These are the activations of a small neural network, seen along a few directions. Each row is one input.
In each table, some parts of the input vary, and every possible input appears once, in random order.
A made-up example of a description, with smaller parts first: one of 3 separate values, together with either a single point or one of 11 places along a line or (one of 6 places along a line, together with one of 8 places around a ring).
Shared parts are said once, and a part with two or three values counts as separate values.

A family of inputs:
R1: [ -0.7, -15.9, -24.7,   8.7,   8.7,  10.7, -12.7,  -4.1,   2.9,   0.8,
  32.8,  14.2,  -0.1, -13.5]
R2: [ 11.9,  -7.4, -19.2,  17.3,   3.0,  25.9,  -9.3,   3.3,  -3.7,   8.6,
  31.7,   4.1,  -7.4,  -2.4]
R3: [ 15.1,  -8.5,   1.4,  -5.0,   4.2,  32.8,  18.7, -22.1,  20.7,  -1.8,
  17.6,  28.3,  -2.1,   7.9]
R4: [16.7, -2.6, -5.4, -1.2,  1.7, 27.0, 19.0, -1.6, 31.6,  3.4, 28.0, 21.4,
  1.0,  0.6]
R5: [ 12.8,  -0.3,   3.3,   6.0,  -7.5,  30.6,   1.4, -13.5,   0.9,  14.8,
  36.4,   0.8, -24.1,   1.6]
R6: [-24.3,  33.0,  18.0,  -8.1,  13.7, -46.6, -17.2,   2.4,  -7.8, -20.0,
 -86.8, -48.0,   8.8,  12.6]
R7: [12.4,  5.5, -9.4,  0.5, -8.4, 22.2,  9.5, -3.1, 27.8, 14.1, 29.7, 17.6,
 -5.4, -5.2]
R8: [20.5,  5.0, -8.3,  6.4, -7.7, 28.6, -1.0,  2.3, 10.0, 10.2, 38.4, -1.5,
 -9.6,  1.0]
R9: [ -9.6,  11.6,  20.9, -31.0, -24.6, -65.6,   1.8,  45.6, -25.2,   3.7,
 -73.3, -28.2,  23.7,   5.0]
R10: [-20.9,  21.7,  34.7, -24.2, -37.4, -75.6,  -1.5,  33.9, -39.8,   4.7,
 -67.9, -21.5,  -1.4,   2.8]
R11: [-11.6,   7.9,  34.0, -36.8, -21.1, -59.5, -10.3,  34.2, -29.9,  -7.9,
 -83.3, -17.9,  16.2,   7.1]
R12: [-10.1, -10.8,   1.5,   7.7,   1.2,  15.2,   3.9, -20.5,  12.5,   8.8,
  30.1,  25.2,  -7.4, -14.3]
R13: [  5.3, -12.8,  -4.1,  19.2,   4.7,  26.9,  -5.3, -13.1, -12.4,  10.1,
  32.2,   6.7, -19.6,  -6.3]
R14: [  3.8, -24.7, -20.6,   6.5,  18.7,  15.1,  -4.4,  -2.7,   5.2, -10.2,
  32.2,  17.4,   5.9,  -7.1]
R15: [ -1.1,  -6.4,  -9.6,   6.1,   0.7,  13.0,   1.2,  -5.1,  22.3,   3.4,
  32.8,  22.6,   8.7, -16.2]
R16: [ 16.3, -27.1,  -9.3,  10.4,  16.3,  35.1,  -0.9, -15.6, -13.1,  -9.8,
  20.7,  13.2,  -6.7,   7.9]
R17: [ 20.4, -22.3, -13.1,  18.4,  10.7,  29.1,  -0.5,  -0.8,   1.2,  -3.7,
  31.6,   4.8,  -2.4,   0.8]
R18: [-13.8,  22.9,  21.1, -27.4, -33.1, -72.3,  -0.2,  47.7, -32.4,   6.5,
 -65.7, -26.0,  23.3,   1.4]
R19: [-37.0,  48.5,  17.0,   6.4,  -2.8, -60.7,  -8.0,   2.9, -18.9,  -8.6,
 -68.3, -50.7, -10.6,   5.1]
R20: [  3.1,   3.8,   7.3,   5.0,  -5.4,  23.4,  12.4, -18.0,  18.1,  18.5,
  30.7,  21.8, -16.5,  -4.7]
R21: [23.1, -6.4, -9.2,  1.5,  2.4, 34.3,  7.9,  4.1, 11.5,  0.2, 33.9,  2.3,
 -8.1,  8.5]
R22: [ -0.1, -23.9,  -2.6,  -1.4,   9.6,  25.9,   7.9, -23.5,  14.9, -10.5,
  18.2,  31.6,   6.4,  -1.9]
R23: [  3.7, -31.5, -12.9,   4.7,  18.4,  21.2,  -5.4, -23.9,  -4.2, -15.1,
  23.1,  22.7,   3.6,  -0.3]
R24: [-22.0,  39.0,   5.9,  -3.0,  13.8, -52.8,  -4.6,  16.3,  -4.9, -11.6,
 -74.8, -57.5,  19.5,   6.0]
R25: [  2.8, -17.8, -10.5,   1.0,   7.8,  19.1,  10.8,  -4.7,  25.9,  -6.0,
  28.4,  24.7,  10.2, -10.2]
R26: [ 20.7, -14.4,   0.3,  -1.5,   2.2,  43.0,   8.1, -18.4,   5.2,  -4.8,
  23.8,   8.2, -10.6,  16.5]
R27: [ -8.2, -18.4,  -8.9,  11.7,  11.8,  11.2, -11.2, -18.3,  -6.9,   5.3,
  33.7,  18.2, -10.8, -12.1]
R28: [-29.1,  52.3,   2.3,   2.1,  -1.6, -57.3, -10.1,  16.0, -11.4,  -3.1,
 -66.0, -54.5,  15.3,   9.4]
The inputs of R4 and R7 match in every part but one. If R14 is changed in the same way as R4 into R7, which row does it become?
Answer: R1
What is each input in this table made of?
Answer: one of 4 places along a line, together with either one of 2 separate values or one of 5 places around a ring
Which other rows agree with R23 in the place on the line of 4? List them by row number.
Answer: R3, R6, R11, R16, R22, R26
A walk changes only the place on the ring of 5. It starts at R5 and steps to R13. List the rest of the walk in order.
Answer: R27, R12, R20
A walk changes only the place on the line of 4. It starts at R6 and steps to R24. List the rest of the walk in order.
Answer: R28, R19

A family of inputs:
R29: [ 29.7, -10.2, -13.2,  17.2,  13.4,  77.9,  16.3, -29.3,  31.4,  10.8,
  73.8,   9.9, -19.7,   1.8]
R30: [ 13.6,   1.4, -24.1,  14.7,   4.0,  45.0, -11.6,  -8.9,  19.4,  22.1,
  51.9,   8.0,  -6.5, -12.8]
R31: [  2.1, -36.9,  12.8,  -4.8, -24.1, -16.9,   3.0,  27.2, -33.9,   5.2,
  13.9,  27.8,  -5.4, -17.5]
R32: [ 15.8,   2.2, -11.1,  13.2,   6.3,  41.1, -21.4, -13.1,  -4.5,   6.0,
  33.9,   0.1, -30.3,   5.9]
R33: [-34.6,  10.5, -24.3,  25.3,  51.7, -11.8, -25.9, -32.1,  15.3, -36.2,
 -22.0, -31.0,   6.3,  -4.7]
R34: [-21.2,  31.7, -16.8,  22.8,  24.8, -43.3, -12.4,   4.9, -17.8, -20.5,
 -35.7, -56.3,   6.5,  13.8]
R35: [ 12.6, -43.2,   0.1,  -5.5,  12.8,  27.9,  16.9, -12.6,  19.1,  -2.2,
  57.0,  57.8, -11.2,  -5.3]
R36: [ -4.3, -43.8,  -0.6,  -5.1,  -4.8,  11.2,  -0.7, -10.1,  -0.1,   8.5,
  39.5,  43.7,   4.8, -26.1]
R37: [  6.4, -31.5,  17.7, -33.2, -14.0,  -8.8,  -3.4,  15.3,  -2.2,  -0.2,
 -24.8,  22.0,  27.6, -11.2]
R38: [-20.4,  32.2,  15.8,  -4.8,  -6.9, -28.2,  -6.6,   5.8,  20.9,  13.3,
 -30.3, -12.7,   2.3, -12.4]
R39: [ 23.8,   7.4, -16.2,  12.2, -22.9,   9.9,  -4.9,  20.8, -15.8,  10.5,
  28.7, -14.0, -19.3,   0.5]
R40: [  7.9, -24.6,  32.6, -43.3, -29.2, -39.7,   2.9,  52.1, -35.9,   1.8,
 -49.0,  -0.1,  16.9,   2.1]
R41: [  1.4,  41.5,   9.4,   6.1,  -6.1,   0.5,  23.6,  -1.6,  38.0,  12.9,
 -11.4,  -4.3,   0.2,   7.7]
R42: [-10.1,  11.2, -23.7,  42.8,  54.4,  27.6,   5.2, -42.9,  29.6, -25.9,
  -1.7, -27.2,   2.3,  12.4]
R43: [-15.1,  37.6,  21.9,  -5.9, -16.1, -26.0,  -0.1,  -5.5,  -9.3,  10.3,
 -41.0, -27.0, -10.0,   4.2]
R44: [ 28.1, -15.9,   7.0, -27.3,  -8.2,  12.0,  24.9,  18.0,  18.6,  -1.5,
  -6.1,  36.9,  26.0,  11.1]
R45: [-23.2,  29.7, -21.9,  34.5,  37.5,  -2.3, -15.2, -32.6, -12.2, -18.6,
 -26.0, -44.2,   5.7,  13.3]
R46: [ -1.1, -33.2,   3.3,  -1.7, -13.8,   9.2,  -2.1, -10.0, -23.3,   1.2,
  27.7,  36.8,  -8.2,  -5.4]
R47: [-18.4,  38.3,  28.8, -21.3, -27.8, -66.3,   3.9,  33.6, -16.2,   8.0,
 -48.8, -40.2, -12.5,   2.6]
R48: [  7.2,  -4.6,   2.4, -35.8, -31.3, -19.0,   7.5,  20.9, -21.1,  -5.6,
 -29.7,  13.9,  24.8,  20.1]
What is each input in this table made of?
Answer: one of 4 places along a line, together with one of 5 places around a ring
The inputs of R43 and R38 match in every part but the place on the line of 4. If R32 is changed in the same way as R43 into R38, which row does it become?
Answer: R30
A walk changes only the place on the ring of 5. It starts at R35 and steps to R44. List the rest of the walk in order.
Answer: R41, R42, R29
Which other rows does R48 become when the place on the line of 4 takes its other values? List them by row number.
Answer: R37, R40, R44

A family of inputs:
R49: [ 17.6, -50.9, -21.4,  18.5,  29.9,  76.3,   3.9, -46.0,  23.6,  -8.0,
  80.0,  54.8, -11.5,  -7.4]
R50: [-10.9,  23.4,  -8.9,  27.7,   4.2,  -9.7, -13.1,  -5.5, -15.8,   8.1,
   4.9, -31.2, -20.0,  -5.6]
R51: [-15.3,   6.3,  -9.9,  13.1,  27.1,  -7.7, -18.9, -11.0,  -5.6, -20.6,
 -24.8, -25.3,   1.4,   4.9]
R52: [-10.3,  -5.5,   8.2, -15.0,   1.4, -26.0,   6.0,   6.8,   5.2,  -9.6,
 -23.7,  10.6,  17.1,  -2.7]
R53: [ -7.7,  32.5,  -7.0,  19.2,   7.3,  -2.2,  -7.7, -10.0,   0.2,  -2.8,
  -8.8, -33.8, -14.5,   7.5]
R54: [ -9.3,   6.5,  -3.6,   2.0,  26.1,  -7.5,  -7.9, -13.2,   5.6, -18.8,
 -31.9, -20.4,  11.5,   7.0]
R55: [ -2.0,   8.2,  10.5, -13.7, -27.5, -13.5,   5.5,  16.2,   1.9,  18.0,
   2.3,   6.9,  -2.9,  -8.9]
R56: [ 10.9,   0.5,  10.8, -16.4, -34.4,  -6.8,   3.1,  23.1,  -9.8,  21.9,
   7.7,  15.1,  -3.1,  -6.3]
R57: [ 28.4, -21.0, -32.0,  25.4,  15.0,  78.1,  10.6, -28.3,  39.2,  10.6,
  96.0,  35.9, -14.8,  -7.2]
R58: [-21.7,  -1.7, -10.1,  22.7,  24.3, -15.2, -24.0,  -5.4, -24.6,  -8.3,
  -8.6, -23.5,  -3.8,  -6.8]
R59: [ -1.9,  27.4,   9.1,   0.6,  -0.7,  -3.1,  12.5,  -2.2,  19.3,   2.8,
 -19.6, -15.3,   1.2,   9.5]
R60: [ 27.9,  -6.2,  13.6, -16.4, -30.6,   7.3,   5.4,  26.4, -16.7,  14.4,
   9.0,   2.2,  -9.9,   6.5]
R61: [ 17.9, -30.6,   8.7, -21.9, -16.6,  -0.8,   4.5,  22.9, -30.3,  -3.7,
  -5.5,  13.5,   6.0,   7.4]
R62: [-10.9, -18.1,   8.3, -18.4, -12.9, -25.3,   1.6,  13.5,  -8.2,  -2.6,
 -12.6,  18.2,  17.0,  -8.8]
R63: [ -3.3,  20.6,  10.6,  -9.7, -15.1, -13.6,  11.2,   8.9,  13.4,  13.0,
  -6.6,  -0.3,  -2.9,  -0.6]
R64: [ -6.5,   1.1,   5.5,  -4.7,  16.4, -11.8,   4.9,  -4.6,  13.8, -17.8,
 -37.2,  -5.6,  18.6,   5.4]
R65: [ -3.8,  32.7,   0.0,   8.1,   7.2,  -0.6,   1.8, -11.3,  10.6,   0.4,
 -14.6, -29.3,  -4.6,  10.6]
R66: [  0.8, -25.1,   7.6, -21.0, -21.1, -17.8,   0.9,  19.9, -22.0,   3.0,
  -5.9,  27.4,  15.3,  -4.6]
What is each input in this table made of?
Answer: one of 2 separate values, together with either a single point or one of 8 places along a line
The inputs of R55 and R62 match in every part but the choice among 2 separate values. If R60 is changed in the same way as R55 into R62, which row does it become?
Answer: R61
